A small network was trained on invented records. Each row is its activation on one of them, seen along a few directions.
After each row come some of the record's fields: MUTOP, PIBU, VOTIN, ZULOG.
A field that a record lacks is left out.
The largest differences between rows may come from other fields.
In the rows, 500 means zero.
Strong random noise was added to every row along 6 fixed directions; ignore it. To show where, here is one row again and again, with new noise each time:
[478 579 402 777 495 345 489 233 494 415 460 438 584 189 545 469 605 585
 479 589 540 259]
[455 620 445 683 434 334 547 382 529 389 450 330 511 364 647 388 530 655
 471 567 615 363]
[315 489 519 552 486 543 525 590 689 598 227 574 373 514 438 477 654 512
 601 324 494 532]
[387 512 581 473 466 620 395 573 531 560 301 748 327 472 421 508 741 476
 736 258 366 575]
[514 515 341 566 567 409 457 388 391 392 632 295 591 427 575 360 496 413
 454 489 690 441]
[585 483 483 405 469 471 389 530 369 333 588 720 503 437 382 403 614 322
 816 507 515 530]
[500 433 472 535 538 517 424 559 569 460 350 709 466 472 280 460 670 324
 725 428 480 490]
[721 620 501 621 432 357 371 481 392 185 492 558 481 450 478 343 601 504
 702 608 509 392]

[632 605 388 617 622 519 273 241 239 345 724 611 682 243 474 530 562 447
 505 465 390 412]
<MUTOP:tefoz PIBU:gunem VOTIN:lotup ZULOG:nisus>
[733 458 453 459 544 528 370 473 279 315 690 623 580 535 327 448 495 291
 617 602 491 478]
<MUTOP:peze PIBU:gunem ZULOG:nisus>
[652 542 469 438 505 580 300 538 329 356 619 687 575 582 388 412 514 271
 674 465 491 573]
<MUTOP:peze PIBU:gunem VOTIN:nafar ZULOG:zaz>
[388 452 481 508 394 484 663 434 632 712 369 653 504 330 449 640 623 527
 578 560 549 410]
<MUTOP:tefoz PIBU:gunem ZULOG:zaz>
[394 531 605 390 386 586 539 712 591 448 375 586 393 675 510 405 498 576
 635 430 497 647]
<MUTOP:peze PIBU:noto ZULOG:nisus>
[542 465 485 689 637 528 471 334 608 593 340 620 610 337 296 678 613 435
 522 512 342 324]
<MUTOP:tefoz PIBU:gunem VOTIN:lotup ZULOG:nisus>
[417 506 405 492 490 479 655 480 490 524 587 292 689 468 687 513 309 425
 407 636 765 537]
<MUTOP:somug PIBU:gunem VOTIN:lotup ZULOG:nisus>
[393 488 664 146 383 603 428 714 467 494 622 801 442 533 443 491 479 438
 865 364 384 804]
<MUTOP:tefoz PIBU:noto VOTIN:lotup ZULOG:zaz>
[426 454 565 353 369 491 663 623 543 480 555 450 514 558 547 462 336 554
 486 617 585 603]
<MUTOP:peze PIBU:noto ZULOG:nisus>
[388 544 592 412 431 576 490 590 618 605 348 574 307 577 531 532 610 551
 500 378 401 587]
<MUTOP:sim PIBU:noto VOTIN:nafar ZULOG:zaz>
[501 399 544 485 578 315 511 492 490 458 627 525 623 395 372 485 434 534
 487 564 370 397]
<MUTOP:dasi PIBU:noto VOTIN:lotup ZULOG:zaz>
[639 498 513 467 458 285 538 577 517 373 482 505 474 537 493 363 516 607
 601 659 501 379]
<MUTOP:dasi PIBU:noto ZULOG:zaz>
[479 436 588 413 599 607 382 637 437 445 555 634 536 581 383 513 473 362
 611 382 424 673]
<MUTOP:somug PIBU:gunem VOTIN:lotup ZULOG:nisus>
[310 334 407 490 657 484 609 651 729 504 457 299 660 667 379 436 299 324
 302 413 692 635]
<MUTOP:fari PIBU:noto VOTIN:lotup ZULOG:nisus>
[698 576 503 497 487 599 441 711 377 372 514 293 427 786 630 419 388 473
 426 522 616 634]
<MUTOP:somug PIBU:gunem ZULOG:nisus>
[549 594 507 536 495 503 420 474 508 473 510 430 471 501 613 430 524 642
 445 452 491 451]
<MUTOP:tefoz PIBU:noto VOTIN:nafar ZULOG:zaz>
[578 524 521 527 475 413 538 523 518 497 456 384 433 625 521 393 554 602
 476 513 498 466]
<MUTOP:peze PIBU:gunem ZULOG:zaz>
[824 677 579 576 328 397 492 461 366 219 572 412 490 453 648 475 432 676
 504 738 493 384]
<MUTOP:tefoz PIBU:noto ZULOG:nisus>
[367 559 528 572 425 513 714 586 750 685 233 286 364 604 587 583 424 716
 363 506 557 506]
<MUTOP:tefoz PIBU:gunem ZULOG:nisus>
[345 453 550 299 430 644 571 596 441 727 528 531 409 487 619 559 550 467
 547 370 529 647]
<MUTOP:somug PIBU:noto ZULOG:zaz>
[377 338 387 502 624 692 589 495 575 768 435 402 524 528 485 641 496 283
 326 358 608 574]
<MUTOP:somug PIBU:gunem ZULOG:nisus>
[567 557 556 692 601 690 287 316 365 616 425 472 400 367 561 699 671 656
 275 256 225 422]
<MUTOP:tefoz PIBU:gunem ZULOG:nisus>
[474 338 391 384 612 273 626 426 502 584 691 408 593 474 457 417 471 504
 434 598 569 382]
<MUTOP:dasi PIBU:gunem ZULOG:zaz>
[625 575 430 566 538 577 356 336 214 390 705 364 536 433 716 496 516 469
 393 426 549 510]
<MUTOP:somug PIBU:gunem ZULOG:nisus>
[514 486 544 492 493 474 616 516 568 542 454 404 462 587 503 467 439 587
 448 573 507 481]
<MUTOP:peze PIBU:gunem ZULOG:nisus>
[664 573 597 576 339 472 444 414 428 427 500 771 458 323 501 592 612 515
 687 671 362 401]
<MUTOP:somug PIBU:gunem VOTIN:nafar ZULOG:zaz>
[533 484 540 457 463 585 404 445 376 436 543 782 507 421 401 518 609 438
 714 493 395 514]
<MUTOP:peze PIBU:gunem ZULOG:nisus>
[542 464 566 434 385 509 564 484 430 606 504 713 454 363 479 615 612 459
 660 595 444 470]
<MUTOP:somug PIBU:gunem ZULOG:zaz>
[573 601 594 471 340 553 535 599 452 559 369 530 331 569 668 517 609 584
 589 488 517 533]
<MUTOP:somug PIBU:gunem ZULOG:zaz>
[502 551 573 437 310 429 605 506 444 355 632 546 537 431 552 457 392 614
 595 697 488 504]
<MUTOP:peze PIBU:noto ZULOG:nisus>
[365 591 626 592 449 566 525 577 671 541 245 662 433 523 435 522 555 657
 559 411 315 560]
<MUTOP:peze PIBU:gunem VOTIN:lotup ZULOG:nisus>
[341 310 374 434 599 490 630 378 598 748 488 553 591 407 374 497 600 338
 546 463 615 446]
<MUTOP:peze PIBU:gunem ZULOG:zaz>
[345 452 472 548 547 661 566 545 606 688 355 424 430 575 545 600 532 458
 356 334 537 580]
<MUTOP:somug PIBU:gunem ZULOG:nisus>
[494 561 485 611 481 627 478 586 525 486 381 528 526 519 479 572 456 413
 491 453 472 614]
<MUTOP:lames PIBU:gunem VOTIN:lotup ZULOG:nisus>
[650 513 441 520 690 554 367 615 395 510 477 184 373 825 557 345 534 423
 304 281 631 533]
<MUTOP:somug PIBU:gunem ZULOG:zaz>

Here are new rows. What are their fields?
[398 459 551 372 590 765 438 599 446 727 455 437 345 717 514 536 539 495
 396 204 392 685]
<MUTOP:peze PIBU:gunem ZULOG:nisus>
[622 457 551 578 570 354 495 512 585 547 322 486 372 579 416 447 604 656
 490 480 362 341]
<MUTOP:dasi PIBU:gunem ZULOG:zaz>
[724 489 608 451 441 473 526 631 433 449 510 508 398 642 505 527 422 593
 515 615 346 487]
<MUTOP:dasi PIBU:gunem ZULOG:nisus>
[429 362 527 456 541 692 495 691 654 668 276 698 428 594 271 643 543 403
 602 390 430 630]
<MUTOP:tefoz PIBU:gunem ZULOG:nisus>
[746 282 415 525 646 475 460 362 401 508 614 668 659 292 217 628 483 273
 530 707 332 306]
<MUTOP:dasi PIBU:noto ZULOG:nisus>
[414 431 462 450 487 465 646 331 537 594 628 574 627 220 463 609 476 519
 571 649 483 419]
<MUTOP:tefoz PIBU:noto ZULOG:nisus>
[735 499 544 630 630 594 370 500 531 521 316 529 383 605 336 571 636 508
 488 403 301 425]
<MUTOP:tefoz PIBU:gunem ZULOG:nisus>
[487 565 528 565 389 474 491 297 390 495 655 503 544 222 682 577 509 570
 469 595 472 409]
<MUTOP:somug PIBU:noto VOTIN:nafar ZULOG:zaz>
[530 507 499 432 496 545 533 594 512 607 481 326 412 615 549 502 526 533
 431 403 502 543]
<MUTOP:tefoz PIBU:noto ZULOG:zaz>
[230 421 486 486 484 445 649 461 690 688 346 721 480 353 421 523 670 497
 670 481 578 435]
<MUTOP:somug PIBU:gunem ZULOG:zaz>
[536 524 394 503 506 348 506 243 286 536 715 412 547 318 659 468 543 598
 466 538 517 305]
<MUTOP:dasi PIBU:gunem ZULOG:zaz>
[486 432 579 503 442 658 500 496 531 626 324 798 445 425 339 661 623 439
 616 501 354 496]
<MUTOP:peze PIBU:gunem ZULOG:nisus>
[791 490 435 462 424 375 531 531 314 338 690 503 593 495 482 434 449 337
 626 813 670 434]
<MUTOP:somug PIBU:gunem ZULOG:zaz>
[579 636 525 532 412 404 528 454 357 432 616 430 542 411 653 481 459 561
 461 592 544 466]
<MUTOP:somug PIBU:gunem VOTIN:lotup ZULOG:zaz>
[481 332 384 324 608 426 547 387 472 616 650 689 606 378 301 501 618 297
 660 532 621 401]
<MUTOP:tefoz PIBU:gunem ZULOG:zaz>
[421 480 511 401 540 635 486 496 394 708 640 283 429 558 720 536 421 504
 306 342 559 624]
<MUTOP:somug PIBU:gunem VOTIN:nafar ZULOG:zaz>
[495 416 488 331 465 589 512 553 386 545 654 598 544 460 459 594 410 422
 605 540 525 626]
<MUTOP:tefoz PIBU:gunem ZULOG:nisus>
